Each row below holds a small network's activations on one input, seen along a few directions.
Each table varies a few parts of the input and shows all the possible inputs, shuffled.
A made-up example of a description, with smaller parts first: values(2) and (point or ring(11) or (line(6) and ring(8))).
Shared parts are said once, and a part with two or three values counts as separate values.

Other details of the inputs vary at random and push rows far along three fixed directions, the same in every table; ignore that.

Rows:
R1: [4 56 6 -9 9 -2 -15 -9 34 -3 19]
R2: [-7 -95 -13 9 -2 -14 30 -11 -31 17 -21]
R3: [-3 41 15 1 18 -14 15 25 19 9 -18]
R4: [-19 -27 37 9 -1 -35 66 6 8 -7 -40]
R5: [29 44 16 -11 -6 -10 -31 23 16 -10 10]
R6: [27 7 -43 -4 8 20 -63 -21 -18 21 31]
R7: [-16 -93 -19 9 14 -7 43 -15 -31 17 -8]
R8: [15 38 8 -4 28 -5 17 46 21 -13 -19]
R9: [-6 -2 -50 7 30 31 -10 14 -16 35 -1]
R10: [-27 -54 29 0 -55 -15 10 -90 -4 -20 39]
R11: [10 16 -8 -3 -44 14 -51 -46 1 -5 83]
R12: [6 -13 -51 13 11 26 -15 7 -14 29 -20]
R13: [22 25 7 0 20 -10 9 53 17 -3 -40]
R14: [12 37 0 6 11 -4 0 58 20 1 -37]
R15: [-8 29 14 -4 23 1 22 54 7 -1 -29]
R16: [23 31 2 -4 17 0 -6 39 8 -6 -34]
R17: [3 -15 -53 6 36 22 1 2 -15 18 -11]
R18: [13 5 -34 3 -6 19 -53 -15 -17 20 28]
R19: [30 18 -9 0 -34 2 -55 -33 2 -8 51]
R20: [-12 -53 43 -1 -12 -28 44 24 -13 -13 -42]
R21: [-10 -76 -15 4 -21 -1 8 -48 -26 6 39]
R22: [-15 0 -44 5 27 16 -15 -23 4 39 10]
R23: [-12 -51 36 3 -3 -27 66 17 0 -24 -28]
R24: [0 44 10 2 16 5 16 46 15 -15 -24]
R25: [13 54 16 -4 -16 3 -32 23 9 -16 1]
R26: [-22 35 14 -5 24 -2 14 24 21 10 -25]
R27: [12 19 9 -7 18 -2 3 41 1 -5 -40]
R28: [-6 5 -39 6 30 11 -13 -17 -14 36 1]
R29: [-23 -55 42 -2 6 -24 64 23 -13 -16 -35]
R30: [0 -12 -48 11 15 27 -21 10 -19 32 -20]
R31: [5 -13 -41 -1 43 18 -4 8 -18 23 -3]
R32: [-27 -39 37 -7 13 -19 51 -8 2 -1 -29]
R33: [-23 -37 40 6 -9 -29 62 -12 0 -14 -35]
R34: [-19 -18 91 -18 -59 -33 22 -63 11 -52 37]
R35: [3 4 -40 5 33 24 -11 2 -18 14 1]
R36: [-2 49 19 -12 6 -8 -13 -8 31 -3 23]
R37: [5 70 48 -12 -35 -3 -22 6 19 -45 36]
R38: [3 -26 41 -9 -21 -18 30 -16 -1 -41 6]
R39: [1 74 66 -13 -46 -23 -21 -24 26 -44 38]
R40: [10 24 12 0 10 -7 10 49 11 -10 -46]
R41: [11 -7 -46 16 6 21 -21 10 -6 32 -8]
R42: [3 -64 33 -2 -66 -16 -18 -72 -28 -31 45]
R43: [-9 -49 42 3 -27 -25 48 16 -6 -23 -43]
R44: [13 28 -8 -2 -50 12 -51 -46 10 -17 82]
R45: [14 17 -50 6 5 25 -37 -19 -2 14 42]
R46: [-36 -68 -18 9 5 5 21 -52 -21 18 -6]
R47: [15 41 15 -1 -17 -5 -30 25 15 -6 10]
R48: [-10 15 -58 7 37 19 -18 -12 11 37 -1]
R49: [3 -23 -40 10 9 15 -7 16 -11 38 -18]
R50: [8 -14 -46 -1 38 27 -12 -10 -23 15 3]
R51: [0 70 70 -15 -61 -7 -20 0 25 -56 46]
R52: [3 23 -44 -2 20 21 -39 -48 6 18 34]
R53: [-3 19 15 -1 4 0 8 55 6 9 -41]
R54: [10 29 8 -9 34 -5 22 52 15 -2 -23]
R55: [-13 -64 -21 8 -30 12 4 -54 -26 -2 31]
Description of these inputs: ring(5) and (values(3) or (values(2) and line(4))).
Q: Changing only the ring(5) part turns R40 into R2. The same change can be made to R33. Which row results?
A: R3
Q: Changing only the ring(5) part turns R52 into R36. The same change can be made to R38. Which row results?
A: R54
Q: Change only the values(3) part in R48. List by row number the other rows that result.
A: R1, R4
Q: Which other rows agree with R27 in the ring(5) part? List them by row number.
A: R25, R30, R34, R35, R37, R39, R42, R46, R50, R51
Q: Which other rows agree with R28 in the ring(5) part? List them by row number.
A: R6, R9, R15, R18, R20, R26, R29, R31, R32, R53
Q: Change only the values(2) part in R11. List by row number the other rows that result.
A: R49

Rows:
R56: [-28 -51 -1 3 7 8 38 2 -28 3 -14]
R57: [19 22 72 -11 -52 -35 3 28 26 -38 -2]
R58: [-24 -82 10 0 34 -30 70 11 -14 20 -45]
R59: [-14 -63 36 2 -71 -21 -12 -79 -22 -24 35]
R60: [18 73 26 -16 -28 8 -58 1 6 -26 34]
R61: [-1 -42 7 5 -60 -14 -22 -67 -4 3 33]
R62: [-23 -103 10 2 -31 -8 48 -37 -44 -18 10]
R63: [-27 5 11 5 8 4 33 18 1 -5 -27]
R64: [2 51 30 -12 44 -8 25 43 14 -3 -29]
R65: [3 29 16 -5 -11 1 -7 20 18 6 21]
R66: [-8 18 8 -2 11 -21 10 -10 21 5 -8]
R67: [-18 32 93 -6 -58 -40 43 16 46 -39 -3]
R68: [28 27 -8 -16 -10 -9 -43 -32 10 -10 58]
R69: [5 -5 5 -5 -23 -2 -31 -11 -9 3 19]
R70: [-6 58 17 -2 54 -7 35 45 23 6 -55]
R71: [-30 -44 -46 22 44 19 37 14 -18 41 -44]
R72: [0 70 0 2 -10 10 -33 5 26 -1 32]
R73: [41 58 -3 -3 -5 2 -39 40 22 -3 -1]
R74: [28 21 57 -19 -42 -23 -14 -48 6 -55 60]
R75: [8 45 -90 11 5 44 -77 -50 1 46 64]
R76: [11 -59 -37 -8 7 17 -18 -68 -23 -5 54]
R77: [-29 -9 11 -5 45 -7 59 20 16 3 -56]
R78: [-15 47 -26 6 25 22 1 20 7 13 -18]
R79: [-11 33 93 -8 -72 -37 18 -6 39 -45 29]
R80: [-3 -45 -41 12 24 5 27 24 -11 31 -17]
R81: [17 -17 11 -2 -39 -10 -26 -18 -9 -15 23]
R82: [5 49 -97 11 98 29 -29 32 12 68 -31]
R83: [37 52 -28 -1 7 21 -53 25 2 -2 3]
R84: [-1 18 -28 5 1 19 -33 -20 -8 12 -5]
R85: [9 69 115 -20 12 -64 78 112 62 -63 -73]
R86: [-17 -58 7 14 0 -18 39 13 -3 21 -55]
R87: [3 -15 -9 7 53 5 48 85 -13 2 -100]
R88: [-10 -23 -1 12 -12 -7 3 -13 -2 12 -22]
R89: [22 41 -86 13 56 49 -41 35 -7 34 7]
R90: [19 87 3 -10 4 15 -55 38 17 0 6]
R91: [11 -4 16 -4 -11 -2 1 16 -12 -23 -19]
R92: [14 77 -59 5 32 36 -63 15 10 34 -10]
R93: [25 71 -76 -14 71 42 -52 18 11 22 22]
R94: [-4 -93 -18 8 -16 -2 1 -37 -33 32 3]
R95: [19 65 86 -23 -31 -33 2 -2 24 -63 32]
R96: [7 -41 -43 6 -8 26 -20 -41 -36 -3 42]
R97: [-27 -80 -2 7 -6 -4 38 -12 -25 15 -3]
R98: [14 18 13 0 -24 -2 -11 7 9 -23 33]
R99: [-21 -50 -28 8 24 17 24 4 -27 29 -11]
R100: [-1 -9 39 -6 -52 -12 0 -23 -4 -40 47]
R101: [-17 -48 -28 12 14 14 4 -16 -28 20 -36]
R102: [-6 -68 34 12 -5 -24 78 40 0 -10 -43]
R103: [-11 -22 12 9 -13 -12 9 -1 0 6 -25]
R104: [31 32 -12 2 6 7 -32 34 5 -3 -10]
R105: [-28 -63 21 -10 31 -10 62 3 -9 -2 -30]
R106: [-18 29 3 -7 54 3 38 35 24 9 -48]
R107: [21 33 -42 5 38 23 -27 48 -6 19 -31]
R108: [8 -51 -25 3 -53 8 -43 -82 -27 -5 93]
R109: [-26 -60 -3 10 -40 0 8 -73 -20 1 35]
R110: [3 -27 -26 -2 -28 6 -40 -122 -19 9 78]
Q: Describe the family of inputs behind these rows.
A: line(5) and (values(3) or (values(2) and line(4)))
Q: Changing only the line(5) part turns R90 into R92. The same change can be made to R56. Which row results?
A: R78
Q: Changing only the line(5) part turns R96 into R62. The same change can be made to R102. Which row results?
A: R80
Q: Change only the line(4) part in R101. List by row number the other rows that result.
A: R59, R86, R103
Q: Change only the values(2) part in R84. List by row number the other rows that result.
A: R78
Q: Change only the line(5) part in R104. List by row number the other rows that result.
A: R69, R81, R88, R103
Q: Change only the values(2) part in R71. List by row number the other rows that result.
A: R59
Q: Change only the values(3) part in R85. List by row number the other rows that result.
A: R74, R76
